These are the activations of a small neural network, seen along a few directions. Each row is one input.
In each table, some parts of the input vary, and every possible input appears once, in random order.
A made-up example of a description, with smaller parts first: one of 4 places along a line, together with either a single point or one of 9 places around a ring or (one of 3 separate values, together with one of 8 places around a ring).
Shared parts are said once, and a part with two or three values counts as separate values.
In the rows, 128 means zero.

Other details of the inputs shift rows strongly along two fixed directions, in all tables alike. That doesn't count.
To show where, the next rows are all for the same input, with only those details redrawn:
[126 142  90 144 129  59 112 145 137 101 161 188]
[124 143  86 145 129  52 111 148 138 101 162 190]
[141  79 174 101 114 117  93 157 172 129 126  98]
[138  76 175  94 112 107  85 166 180 131 123  92]
[122 137  90 136 123  42  99 160 151 105 157 179]
[128 144  89 150 132  67 120 137 130  97 163 193]
[130 137  98 145 131  76 118 138 133 101 160 184]
[151  81 184 117 126 165 122 127 146 122 130 108]

Rows:
row 1: [125 139 173 119 126 173 131 141 137 129 102  96]
row 2: [101 145  97 178 109  54  96 136 127 108 166 166]
row 3: [167 171  98 154 119 218 152  27 125 109 121  89]
row 4: [ 88 165  92 156 164  71 117 138 118 116 119 170]
row 5: [100 146  73 108 135  44 104 155 125 145 138 181]
row 6: [139 123 116 107  99 120  61  74 187 140  96  42]
row 7: [104 114 165 106 143 172 148 152 108 154  91  66]
row 8: [121  99 111 110 105  62 104 154 143 139 137 144]
row 9: [170 109 130  94 121 182  92  61 176 136 110  52]
row 10: [111 101 191 123 170 179 119 131 115 139  92  73]
row 11: [125 108 170 128  83 126  96 174 169 126 131  76]
row 12: [110 137 131 130 115  48  85 147 148 123 117 136]
row 13: [132 160 115 150 172 162 157  94  86 109 149 194]
row 14: [123 127 179 122 147 196 147 143 133 131  87  84]
row 15: [152 155  93 141 107 199 162  19 113 133 118  80]
row 16: [151  94 102  73  97 122  73  85 184 161 101  47]
row 17: [114  95 163  80 168 113  83 192 160 145 105  82]
row 18: [112 145 105 171  95 127 158 117  91 122 162 148]
row 19: [126  65 159 102  96 117  95 156 148 156 142  96]
row 20: [ 90 158 111 113 145  63  92 212 154 127 105 105]
row 21: [151 158 159 165 132 208 184  87  85  98 123 146]
row 22: [149  71 194 124 121 188 117 127 140 129 148  95]
row 23: [160 113 157 161 148 210 174  76  90  98 151 163]
row 24: [136 165 117 182 117 154 169 106  99  86 145 168]
row 25: [125 155 106 155 192 161 166 106  87 109 138 191]
row 26: [129 141 106  94 100  50 115 182 153 147 127 142]
row 27: [147 147 100 172 116 169 187 107  78 122 179 182]
row 28: [127  81 165  97 158 185 143 126 114 161  97 103]
row 29: [134  80 163  79 111 106 102 150 146 158 108 102]
row 30: [136 123 151 161 107 198 191  83  79 119 130 127]
row 31: [162 126  96  80  92 128 101 100 191 163 109  47]
row 32: [135 103 168  90 154 192 154 164 118 164 101  77]
row 33: [114 143 140 148 151 207 198  97  73 137 106 126]
row 34: [103 169 106 143 125 131 163 114  87 133 127 155]
row 35: [104 165  64 113 141  53 134 189 138 148 126 168]
row 36: [128 145 124 193 132 142 156  77  86  93 148 177]
row 37: [106 174  83 143 104  60 145 135 103 123 133 168]
row 38: [132 155  72 143 106  75 151 151 120 122 158 186]
row 39: [140  94 176  85 125 106  89 159 169 136 114 101]
row 40: [130 116 131 139 189 215 183  93  49 137 126 150]
row 41: [102 167 112 159 149 107 125 108 102 115 130 173]
row 42: [128 115 151  76 114 123 118 177 158 169 108  95]
Describe the family of inputs behind these rows.
Answer: one of 6 places around a ring, together with either a single point or one of 6 places along a line
The inputs of row 14 and row 25 match in every part but the place on the ring of 6. If row 24 is changed in the same way as row 14 into row 25, which row does it become?
Answer: row 23

Rows:
row 43: [107 145  93 134  99  47  98 169 156 127 136 123]
row 44: [116 112 170  89 116 130 105 176 170 150  84  57]
row 45: [108 122 133 104 140  92 103 160 150 147 100 107]
row 46: [125 116 141 115 112  85  90 138 156 132 121 112]
row 47: [114 154  82 162 122 102 141 117 109 110 151 160]
row 48: [113 150  88 136 110  81 130 139 132 126 147 159]
row 49: [138 116 163 135 146 224 168  86  82 142 118 116]
row 50: [113  98 168  85 127 128  99 159 164 162  81  65]
row 51: [113 148 120 135 145 147 154 119 107 128 114 132]
row 52: [127 162  92 165 167 152 165 101  67 107 157 203]
row 53: [119 143 103 141 127  75 110 125 129 107 147 165]
row 54: [152 122 168 146 117 228 179  92 103 125 131 117]
row 55: [123 184  87 171 142 152 177 107  70 110 151 182]
row 56: [119 134 107 125 123  54 101 175 159 122 151 165]
row 57: [134  97 170  92  98 124 116 164 159 150 103  68]
row 58: [124 153  83 147 130 100 149 117  99 122 141 180]
row 59: [112 129  99 118 118  53 100 163 154 128 146 155]
row 60: [117 130 101 120 120  58  96 166 156 125 144 164]
row 61: [124 132 140 118  91  93  96 155 164 126 120  97]
row 62: [131 149 115 156 138 101 125 122 120  97 153 179]
row 63: [136 111 133 118 134 120 126 143 127 125 130 145]
row 64: [134 166  68 133 146 123 128  94 115 126 139 147]
row 65: [147  95 169 149 144 218 161  82  96 117 135 116]
row 66: [ 97 143  95 113 147  53 100 170 145 129 121 145]
row 67: [158 105 142 103 119 178 121  90 156 144 119  83]
row 68: [142  99 166 123 124 173 140 111 127 142 125 113]
row 69: [123  93 185  88 146 130  98 179 168 144  96  78]
row 70: [162 100 181 138 153 220 176  99  93 118 133 136]
row 71: [139  86 178 121 130 152 112 146 151 127 127  95]
row 72: [114 156  95 143 109  76 118 126 129 112 141 151]
row 73: [163 103 144  98 126 179 129  93 144 141 110  78]
row 74: [123 180  90 171 144 151 180 100  66 116 149 179]
row 75: [135 147 102 117 153 149 127  94 134 131 108 112]
row 76: [139  96 168 115 114 175 135 114 135 148 117 100]
row 77: [123 134 124 133 146 137 137 123 102 138 131 141]
row 78: [130 125 128 126 119 138 151 124 113 129 128 129]
row 79: [127 149  87 146 137  91 146 122 101 120 144 182]
row 80: [137 142 122 138 116 142 157 129 111 120 131 139]
row 81: [127  96 169 106  92 129  98 165 173 141 109  55]
row 82: [131 100 177 109 157 183 131 131 128 135  99 102]
row 83: [103 172  91 138 134  82 133 151 125 127 118 146]
row 84: [128  78 171 102 111 123  90 151 167 149 110  66]
row 85: [141 113 178 126 102 166 128 114 137 130 113  81]
row 86: [140 123 115 100 109  96  77 113 178 133 117  87]
row 87: [141 107 171 133 158 224 168  92  81 131 129 121]
row 88: [117 141 119 132 133 142 147 125 102 134 132 132]
row 89: [122 137  95 154 137  96 120 131 122 107 151 172]
row 90: [143  93 138  90 110 127  78 124 187 146 108  50]
row 91: [136 112 135 124 137 136 143 125 112 124 134 142]
row 92: [107 132  92 129 109  52  90 156 153 132 132 131]
row 93: [142 140 134 163 131 184 162  63  87 113 135 153]
row 94: [120 160  95 152 160 105 140 140  97 112 157 190]
row 95: [116 137 105 126 119  47  81 154 156 111 139 158]
row 96: [143 146 131 163 123 191 184  86  89 120 144 152]
Describe the family of inputs behind these rows.
Answer: one of 6 places along a line, together with either a single point or one of 8 places along a line
The inputs of row 93 and row 76 match in every part but the place on the line of 6. If row 53 is changed in the same way as row 93 into row 76, which row does it become?
Answer: row 59
The inputs of row 69 and row 94 match in every part but the place on the line of 6. If row 82 is changed in the same way as row 69 into row 94, which row does it become?
Answer: row 52
Change only the place on the line of 6 in row 86. List by row number the other rows that result.
Answer: row 64, row 67, row 73, row 75, row 90
Change only the place on the line of 6 in row 68. List by row number the other rows that result.
Answer: row 45, row 46, row 77, row 79, row 84
Change only the place on the line of 8 in row 65. List by row number the other rows that result.
Answer: row 43, row 47, row 71, row 81, row 84, row 89, row 92
